These are the activations of a small neural network, seen along a few directions. Each row is one input.
Each table varies a few parts of the input and shows all the possible inputs, shuffled.
A made-up example of a description, with smaller parts first: one of 3 separate values, together with either a single point or one of 11 places along a line or (one of 4 places along a line, together with one of 5 places around a ring).
Shared parts are said once, and a part with two or three values counts as separate values.
In the rows, 128 means zero.

Other details of the inputs shift rows strongly along two fixed directions, in all tables alike. That doesn't count.

A family of inputs:
R1: [140 115 122 107 103 141 140 134 123 139 143 122 146 131 133 117]
R2: [110 141 169 138 140 145 108 150 166 139 134  96  79 135  80 110]
R3: [100 150 171 156 123 153 107 154 169 157 135 105  69 130  80 108]
R4: [ 97 143 115 139 162 112 128 102  96  83 128 150 150 148 182 145]
R5: [150 107 120 112 116 144 140 125 126 140 140 126 146 138 126 116]
R6: [145 122 122 119 126 126 125 131 132 134 112 131 139 120 120 135]
R7: [144 116 114 130 124 126 124 134 138 134 119 134 140 117 119 135]
R8: [149 113 120 116 112 133 138 129 125 134 133 121 131 125 130 131]
R9: [101 151 172 138 128 147 114 155 153 151 124  97  81 123  85 106]
R10: [140 118 121 114 109 133 139 133 123 130 135 119 129 123 138 129]
R11: [101 141 114 141 164 103 129  96  96  75 134 154 146 147 184 146]
R12: [108 129 104 140 158 119 138  94  93  77 149 150 153 162 199 143]
R13: [137 127 125 118 120 118 131 132 123 135 112 126 136 111 120 131]
R14: [138 116 122 118 117 142 139 123 120 132 145 128 147 140 136 121]
R15: [149 109 112 110 122 142 144 134 132 137 143 121 150 139 124 115]
R16: [149 107 114 113 123 132 139 136 133 130 134 119 136 131 127 127]
R17: [143 125 126 119 121 112 132 127 124 130 118 127 129 109 118 132]
R18: [ 93 146 112 142 167 111 127 107 103  75 128 145 159 151 186 146]
R19: [146 122 124 119 122 125 125 124 124 139 113 136 132 119 120 134]
R20: [142 122 117 132 114 121 128 129 131 139 119 137 133 113 120 135]
R21: [144 127 130 122 115 125 126 131 128 147 113 129 126 112 110 130]
R22: [ 27 184 186 202 194 165  87 117 154 100 173 121  53 196 135 111]
R23: [138 121 126 125 125 124 124 135 141 137 121 127 130 119 113 130]
R24: [144 120 122 122 120 120 127 124 129 138 118 137 131 116 120 133]
R25: [137 130 127 122 115 120 131 133 120 139 109 134 132 108 124 131]
R26: [136 130 133 119 117 114 132 136 127 133 115 123 122 103 113 125]
R27: [141 125 122 126 116 116 130 127 128 139 119 135 132 111 120 133]
R28: [136 128 124 125 112 115 133 132 126 138 116 135 130 106 124 131]
Each input here is: one of 4 places along a line, together with either one of 2 separate values or one of 5 places along a line.
Q: Which other rows agree with R7 in the place on the line of 4? List them by row number.
A: R2, R6, R15, R16, R18, R23
Q: Start at R9 and move only the place on the line of 4, one step at a time. The first step leads to R13. Which rows follow, in order?
A: R4, R18
Q: Which other rows does R12 become when the choice among 2 separate values takes its other values? List them by row number.
A: R5
Q: Which other rows does R1 become when the choice among 2 separate values takes its other values? List them by row number.
A: R10
